A small network was shown many inputs. Here are its activations along a few directions, one row for each input.
Each table varies a few parts of the input and shows all the possible inputs, shuffled.
A made-up example of a description, with smaller parts first: one of 3 separate values, together with either a single point or one of 11 places around a ring or (one of 4 places along a line, together with one of 5 places around a ring).
Shared parts are said once, and a part with two or three values counts as separate values.

Other details of the inputs shift rows strongly along two fixed directions, in all tables alike. That doesn't count.

A family of inputs:
row 1: [  8  19  50 -32   0  20  40   8  25   3   7]
row 2: [-26 -19  10 -43  17  -6  21  -9 -13  19 -20]
row 3: [ 11 -10 -35  46 -14 -23 -29  -6 -16 -20  -5]
row 4: [-13 -33  11 -41  23 -18  28  -8 -25   5  -5]
row 5: [ 11  -2  13 -23  -8   5  35  17  21  -3   1]
row 6: [-30 -29   2 -51  22 -17  17 -15 -29  22 -22]
row 7: [ -9 -23  17 -33  17  -8  27  -5 -13   1  -1]
row 8: [ -7  19  37 -38  10  38  32  20  23  25   8]
row 9: [  0  11  26 -30  16  23  42   8  26  18   9]
row 10: [  6 -32 -48  31   4 -43 -44 -16 -43 -14  -6]
row 11: [-18  12  31 -24  10  28  29  17  26  17   0]
row 12: [  4 -10 -29  32 -14 -22 -20  -6 -14 -19  -1]
row 13: [ -9  17  40 -26   4  39  36  19  40  18  -1]
row 14: [ -4 -12  16 -26  16 -19  19  -7 -21   3 -11]
row 15: [ -2   7 -29  42  -8  -5 -41   1   1   0  -5]
row 16: [-11 -19 -45  23  -2 -34 -46 -20 -32   3 -19]
row 17: [ 52  45  17  90 -39  50 -10  17  49 -14  19]
row 18: [  2   4  37 -33   3  30  42   5  26  -1  14]
row 19: [-19 -37  -5 -56  18 -32  20  -7 -24  -3  -2]
row 20: [-17 -24  -4 -50  15 -43  11  -9 -29  -4 -12]
row 21: [-22  -9 -34  18   6 -23 -34  -1 -19   2  -9]
row 22: [ 21  17 -15  36 -21  12 -35   1  15   7   1]
row 23: [-15  -9  -7 -42  11 -11   1   3 -15  19  -5]
row 24: [ -1  23  28 -46   1  32  28  29  33  23  13]
row 25: [ 15  11 -22  33 -13 -13 -34 -11  -6 -20   1]
row 26: [  4   3 -16  41  -2 -19 -34 -22 -27 -17  -4]
row 27: [ 34  23  -7  46 -23  23 -24   7  28 -19  23]
row 28: [  5   4  41 -31   2  24  41   8  24   3  15]
row 29: [-24 -30  -9 -51   6 -23  31  -6 -15 -11  -9]
row 30: [  8   4 -31  26   5 -10 -22  -4  -1   1   6]
row 31: [ 16  43  17  46 -11  51 -16  22  35  11  17]
row 32: [  2   0 -14  43 -14   3 -11 -13  -7 -21   0]
row 33: [-14 -40 -11 -47  19 -35  13  -6 -28  -3  -6]
row 34: [-12 -24 -34  42  -2 -35 -26 -25 -44 -19 -12]
row 35: [-12 -17 -36  30   7 -23 -45 -26 -48   9 -16]
row 36: [ 10   1 -14  47   0 -22 -34 -18 -29 -13  -8]
row 37: [ 42  35   5  46 -23  14 -24  11  29 -13  12]
row 38: [-15  16  39 -32  11  36  34  24  31  21   6]
row 39: [ 15  11 -21  33 -12 -17 -35 -10  -8 -19   2]
row 40: [-28 -27   5 -38  10 -18  36 -12 -21  -7  -8]
row 41: [ 19  44  49   8 -17  66  28  25  69  17  11]
row 42: [  2  -8 -32  29 -15 -18 -20  -9 -13 -22   0]
row 43: [ 41  67  13  68 -34  66 -29  38  67   6  30]
row 44: [  6   0 -37  30  -8 -13 -47 -10 -20   7  -4]
row 45: [  2  19  30 -36  -7  32  33  24  50  18   3]
row 46: [ 17  41   9  36 -18  40 -18  30  47   6  19]
row 47: [  3   8 -21  44  -1   5 -43  -8 -21   9  -3]
row 48: [  0  -1  30 -27   5  19  33   2  15  -2  13]
row 49: [-26 -22   9 -49  21 -25  24 -19 -30  -4 -14]
row 50: [-22 -38 -16 -51  17 -30  13 -13 -27  -9  -4]
row 51: [ -5 -19   6 -54  16 -33  23   0 -18   3 -12]
row 52: [  2 -12 -19  44  -5 -16 -16 -13 -23 -16  -8]
Description of these inputs: one of 2 separate values, together with either a single point or one of 10 places around a ring or (one of 3 separate values, together with one of 5 places along a line).
Q: Changing only the choice among 2 separate values turns row 39 into row 26. The same change can be made to row 22. Which row results?
A: row 6
Q: Changing only the choice among 2 separate values turns row 28 into row 19. The same change can be made to row 1. Which row results?
A: row 20
Q: Which other rows does row 4 become when the choice among 3 separate values takes its other values? List them by row number.
A: row 14, row 17
Q: Which other rows does row 50 become when the choice among 3 separate values takes its other values? List them by row number.
A: row 25, row 29

A family of inputs:
row 53: [  4  22  38 -34  -8  27  27  13  36  30 -11]
row 54: [ -8  23  32 -40  -1  12  21  19  27  20 -13]
row 55: [-57 -48 -32 -37  26 -34   1 -17 -50   2 -16]
row 56: [-22 -32 -25 -57  39 -54 -24 -16 -62  24  -9]
row 57: [ 27 -16 -43  18   0 -38 -46 -11 -31 -26  11]
row 58: [ -2  23  46 -36   2  32  30   9  24  18  -1]
row 59: [  8  14  27 -46 -15   4  49  21  39  -7  -1]
row 60: [ 37  34 -25  68 -18  36 -54  23  33   1  39]
row 61: [-17 -25 -33  51  11 -10 -29 -15 -39  -6   1]
row 62: [ 14   4  48 -34  -3  17  58   6  32 -17  15]
row 63: [-49 -49 -41 -36  18 -39  -2 -12 -38  14 -28]
row 64: [ 37  16 -25  64 -38  -3 -29  -5  15 -20  -4]
row 65: [-12   8  36 -28  10  42  49  17  37   8  17]
row 66: [  1  19 -35  64 -22  10 -45  14  18  -6   0]
row 67: [ 23  31   0  75  -5  17 -42 -13   0  -2   2]
row 68: [-34 -42  -6 -29  41 -44   2 -31 -74  14 -28]
row 69: [ 31  19 -15  68 -31   4 -30  -9   7 -34  10]
row 70: [ 20  -1  54 -32  -5  21  64   9  26 -12  16]
Q: What is each input in this table made of?
A: one of 3 separate values, together with either a single point or one of 5 places along a line
Q: Changing only the choice among 3 separate values turns row 69 into row 58. The same change can be made to row 64. Which row results?
A: row 53
Q: Which other rows does row 61 become when the choice among 3 separate values takes its other values? List them by row number.
A: row 68, row 70
